These are the activations of a small neural network, seen along a few directions. Each row is one input.
In each table, some parts of the input vary, and every possible input appears once, in random order.
A made-up example of a description, with smaller parts first: one of 2 separate values, together with either a single point or one of 9 places around a ring or (one of 6 places along a line, together with one of 8 places around a ring).
Shared parts are said once, and a part with two or three values counts as separate values.
(in the rows, 128 means zero)

Other details of the inputs shift rows strongly along three fixed directions, in all tables alike. That doesn't count.

Rows:
r1: [162 111 129 178 126 143  99  95 155 130 207]
r2: [172 115 108 152 126 183 125  55 100 121 121]
r3: [138 118 159  93 147 110 181 118  79 138  96]
r4: [ 93 169  75 137  49 148  53 155 214 155 117]
r5: [185  92 117 176 142 168 143  52  77 109 165]
r6: [ 79 157 144  80 126 131 181 147 109 129  25]
r7: [103 122 125  55 134 122 187 121 106 133  17]
r8: [131 146 117 167  75 206  72  83 113 129  27]
r9: [161 153 119 151  94 187 127  42  83 140 106]
r10: [117 104 150 101 186  69 143 159 138 112 223]
r11: [133  93 139 122 159  77 156 175 117 126 180]
r12: [124 113 144 107 189  63 142 155 141 102 220]
r13: [127 130 150 169 119 160 110  68  88 117  92]
r14: [137 132 134 177 124 139  94 174 162 112 213]
r15: [138 102 155 118 195  84 203  90  71 116 136]
r16: [117  87 183 132 183  82 143 172  87  97 164]
r17: [121 152 124 171  65 180  50 110 161 124  87]
r18: [189 122 130 182 120 173 109  70 102 136 173]
r19: [109 122 104  95 128 128 155 151 113 136  58]
r20: [121 156  84 126  96 159 107  93 149 127  86]
r21: [ 74 158 112  64  89  94  97 233 207 161  91]
r22: [163 124 141 157 133 141 147  63  85 133 160]
r23: [ 84 122 178 106 181  43 119 205 136 104 172]
r24: [110 108 139 113 164  77 129 162 159 118 214]
r25: [123 124 137 106 157  89 183 111  90 131  94]
r26: [ 80 165 135  80 132 113 177 159 123 122  22]
r27: [146 108 115 159 129 130  74 151 185 125 232]
r28: [106 161 124  68 125 118 174 122  86 139  28]
r29: [ 90 150 108  75  97 109 104 217 180 160  85]
r30: [131 149 117 157 113 101  73 160 188 132 223]
r31: [130 138 135 161 119 158  99 155 162 126 152]
r32: [116 159  64 152  53 182  39 151 219 155 109]
r33: [ 97 131 170  95 157  93 167 191 138 123 116]
r34: [150 143  91 134  85 198 112  52 125 129  62]
r35: [141  99 147 106 158 118 197  99  67 134  74]
r36: [150  89 163 120 170  95 202  94  75 128 126]
r37: [148 111 135 163 152 125 131  89 127 126 200]
r38: [145 123  89 152 107 148  75 140 165 115 190]
r39: [ 87 150  98  80  92 106 105 226 174 149  91]
r40: [195 113 130 183 124 170 137  57  60 122 163]
Each input here is: one of 5 places along a line, together with either one of 2 separate values or one of 6 places along a line.
Question: Changing only the place on the line of 5 turns r8 into r23. The same change can be made to r18. Which row results?
Answer: r28
Question: Changing only the place on the line of 5 turns r25 into r35. The same change can be made to r20. Which row results?
Answer: r27
Question: List by row number the other rows that have the place on the line of 5 in common with r6.
Answer: r4, r9, r10, r13, r22, r24, r37
Question: Change only the place on the line of 6 in r34. List by row number the other rows that result.
Answer: r1, r3, r7, r21, r36
Question: Change only the choice among 2 separate values in r16. List by row number the other rows that result.
Answer: r14
Question: Change only the choice among 2 separate values in r8. List by row number the other rows that result.
Answer: r31

Rows:
r41: [139 125 129 125 141 118 154 109 119 136 127]
r42: [127 126 142 124 140 120 138 116 109 119 114]
r43: [105 141 125 102 127 105 115 183 170 131 152]
r44: [118 130 141 121 136 120 138 122 110 124 105]
r45: [121 147  97 141  81 177  93 133 157 135  81]
r46: [136 120 122 118 142 120 151 113 105 125 130]
r47: [119 145 107 147  97 163  96 119 153 124  97]
r48: [129 124 139 123 133 125 142 131 105 132 107]
r49: [133 122 146 128 134 127 146 127 103 133 119]
r50: [138 144 109 149  91 164  93 117 139 133 107]
r51: [127 130 123 110 141 126 149 121 111 128 117]
r52: [180 120 136 196 128 149 108  73 135 120 234]
r53: [106 127 132 117 129 106 110 192 161 128 149]
r54: [106 127 149 126 138  92 105 174 160 126 183]
r55: [116 127 137 121 138 124 138 125 115 119 100]
r56: [136 117 122 123 139 117 155 112 109 130 129]
r57: [139 104 120 106 142 125 146 109 117 132 123]
Question: What do these inputs look like to the network?
Answer: either a single point or one of 6 places around a ring or (one of 2 separate values, together with one of 5 places along a line)
Question: Change only the choice among 2 separate values in r44. List by row number the other rows that result.
Answer: r48

Rows:
r58: [ 94 135 147 125 132  76  95 193 156 134 167]
r59: [173 103 116  85 161  99 189 101  94 151 177]
r60: [149 110  85  80 142 102 180 104  94 151 108]
r61: [135 117 117 163 138 130  96 102 151 102 211]
r62: [139 130 102 147  85 195  92 134 141 137  76]
r63: [110 132 140 115 163  85 158 148 119 107 157]
r64: [144 104 151 144 142 131 125 131 104 107 171]
r65: [ 91 163 144  92 113  92 106 189 187 139 123]
r66: [127 107 127 106 140 125 145 151 110 128  65]
r67: [150 118 121 168 119 156 148  91  94 135 117]
r68: [107 126 123 113 100 135 123 125 105 136  38]
r69: [117 123 137  91 162 118 148 122 120 115 125]
r70: [139 123  94 166 105 163  97  88 166 125 143]
r71: [136 147  85 163  79 176  40 133 161 121 121]
r72: [129 124 148 113 116 138 118 136 109 132  86]
r73: [ 91 135 142  92 132  96 101 172 185 139 140]
r74: [158 138 117 177 118 158 123  84 137 124 140]
r75: [137 146 137 158  96 156 106 107 122 146 119]
r76: [ 93 140 118 102 109 127 132  99 129 136  42]
r77: [126 130 159 139 155  96 153 113 106 123 143]
r78: [ 89 121 120  93 128  98 118 207 204 133 160]
r79: [153 125 128 179 110 159 108 127 140 135 176]
r80: [166 117 149 171 150 137 150 104 124 115 194]
r81: [113 169 124  96 117 143 154 127 120 119  64]
r82: [127 125 138 126 155 126 169 107  60 119 100]
r83: [136 120 159 125 161 112 154 134  89 121 166]
Question: What do these inputs look like to the network?
Answer: one of 2 separate values, together with either a single point or (one of 3 separate values, together with one of 4 places along a line)
Question: Changing only the choice among 2 separate values turns r60 into r59. The same change can be made to r82. Which row results?
Answer: r83

Rows:
r84: [121 106 118  89 152 109 166 124 111 131 111]
r85: [149 126 112 157 110 117  82 127 174 139 222]
r86: [181 117 123 159 126 161 156  64  91 130 149]
r87: [131 146 138 188 107 139  62 133 181 119 204]
r88: [179 110 139 187 132 170 123  68  78 110 143]
r89: [108 120 165 112 150 112 155 147 107 123  99]
r90: [111 160 100 150  73 180  97 116 140 134  50]
r91: [115 111 169 115 153 114 160 146 102 120 102]
r92: [130 139 129 160  99 143  62 136 164 123 170]
r93: [144 141 105 140 103 141 112 129 155 140 165]
r94: [111 164 103 146  76 149  59 143 170 127 103]
r95: [125  98 135 106 169  70 137 149 147 121 212]
r96: [109 116 171 135 167  72 132 170 143 111 198]
r97: [122 113 165 122 165  76 120 176 132 111 195]
r98: [159  88 176 149 185 107 174 107  56 101 155]
r99: [126 128 131 101 143  94 154 158 137 136 160]
r100: [127 108 165 109 151 128 172 122  76 122  75]
r101: [104 122 159 127 156  92 142 165 133 118 149]
r102: [118 115 110  79 147 121 176 112 102 138  54]
r103: [129 139 132 158 102 167  94 112 137 129 111]
r104: [139 139 117 157 105 164  97 114 120 122 108]
r105: [111 124 148 116 150 109 157 146  98 119  92]
r106: [131 126 144 108 160  73 138 169 156 132 208]
r107: [104 148  79 101  92 137 102 147 176 138 107]
r108: [148 134 110 157 105 119  84 132 176 135 224]
r109: [107 164 103 150  73 181  95 117 149 135  52]
r110: [155 130 102 132 100 166 149  80 101 142  85]
r111: [141 138 103 143 101 133 102 128 161 141 174]
r112: [142 136 119 171  97 187 123  76 101 123  71]
r113: [160 119 106 139 107 164 147  71  97 144  93]
r114: [151 134 120 155 101 185 116  87  94 123  70]
r115: [113 117 160 106 146 114 151 147 103 125 101]
r116: [189 100 153 201 135 177 119  54  77 110 172]
r117: [111 111 177 130 165  82 129 175 141 116 191]
r118: [114 116 164 131 166  70 127 172 135 109 191]
r119: [153 125 102 128 120 168 156  72 102 124  95]
r120: [ 92 149 101  66 131 109 139 173 165 137  89]
r121: [144 129 102 134 104 147 124 103 129 147 121]
r122: [133 141 121 161 104 146  70 141 155 122 160]
r123: [ 83 139 147  85 123  95 114 191 155 131 101]
r124: [ 75 151 142  92 125 108 135 186 150 132  66]
r125: [139 140 120 150  94 186 109  88 104 129  68]
r126: [121 105 122  99 157  91 147 141 136 128 161]
r127: [158  91 144 117 169 106 187 103  81 137 132]
r128: [153 110 102 129 129 158 149  69 104 133  88]
r129: [ 71 160 110  64 109 126 141 171 118 149  25]
r130: [173  97 159 125 185 111 203  93  68 125 162]
r131: [116 150  85 116  80 139  93 143 175 156 108]
r132: [ 82 140 135  81 120 111 122 191 143 133  70]
r133: [109 123 151 124 154  91 137 165 124 116 140]
r134: [ 97 146 101  61 106 120 166 156 123 153  31]
r135: [ 98 133 142 103 137 121 170 133  94 124  44]
r136: [126 146 118 168 106 127  52 144 175 131 231]
r137: [104 143 122  79 125  83 136 185 165 141 142]
r138: [126 148  85 127  85 143  90 133 175 157 111]
r139: [126 133 131 100 150  95 149 160 144 139 158]
r140: [167 116 144 200 127 174 129  61  93 113 143]
r141: [131 145  94 136  90 126  75 139 190 151 157]
r142: [113 159 117 167  84 162  66 148 181 131 133]
r143: [142  94 183 132 175 117 173 112  73 114 130]
r144: [121 120 124  97 155  96 152 149 140 122 165]
r145: [134 140 118 165 105 146  70 140 155 121 160]
r146: [ 99 134 137 108 145  94 123 173 133 133 161]
r147: [ 81 137 157  95 133  88 119 191 159 126 117]
r148: [168  92 119 144 148 146 158  62  89 122 146]
r149: [137 126 105 144 120 116  87 130 178 122 221]
r150: [104 160 114 145  75 163  60 146 183 137 103]
r151: [145 149 103 133 106 156 124 111 140 145 120]
r152: [111 114 166 133 164  72 131 172 139 110 195]
r153: [101 122 114  78 145  81 130 166 164 135 131]
r154: [128 138 131 164  98 149  68 137 166 128 164]
r155: [ 84 148 123  78 117 122 145 168 111 131  10]
r156: [172  69 158 135 212  89 194  72  69 113 201]
r157: [169  99 119 145 145 149 161  63  88 117 150]
r158: [147 139 112 159 104 185 121  69  87 135  95]
r159: [125 114 136 104 166  75 142 158 152 115 214]
r160: [112 156 122 157  81 150  46 146 193 131 149]
r161: [180 120 140 197 130 162 107  51  88 107 170]
r162: [108 127 157 107 145 128 176 134  91 124  49]
r163: [125 124 116  79 150 131 185 118 102 129  63]
r164: [139 139 120 154 104 165  97 116 121 124 110]
r165: [113 140 115  71 144 118 174 115 114 130  62]
r166: [150 132  99 132 105 160 138  80 112 152  75]
r167: [131 127  97 117 118 143 135 108 129 130 117]
r168: [171 115 139 195 130 169 127  63  83 110 141]
r169: [158  95 145 120 185 109 196  89  76 111 170]
r170: [123 125 120  88 157 115 169 132 119 127 111]
r171: [ 83 147 127  87 122 104 125 187 137 128  59]
Question: What do these inputs look like to the network?
Answer: one of 4 places along a line, together with either a single point or (one of 2 separate values, together with one of 5 places along a line) or one of 11 places around a ring
Question: Changing only the place on the line of 4 turns r97 into r164. The same change can be made to r160. Which row results?
Answer: r103
Question: Changing only the place on the line of 4 turns r94 into r155. The same change can be made to r95. Which row results?
Answer: r84
Question: A walk changes only the place on the ring of 11. It starts at r117 and steps to r124. List the rest of the walk in order.
Answer: r101, r135, r133, r171, r145, r122, r132, r154, r150
Question: Change only the place on the line of 4 in r163. List by row number the other rows that result.
Answer: r120, r165, r170
Question: Change only the place on the line of 4 in r152. List by row number the other rows that result.
Answer: r90, r112, r135
Question: Change only the choice among 2 separate values in r137. List by row number the other rows that result.
Answer: r159
Question: A walk changes only the place on the line of 5. It starts at r128 and steps to r148. List the rest of the walk in order.
Answer: r157, r119, r163
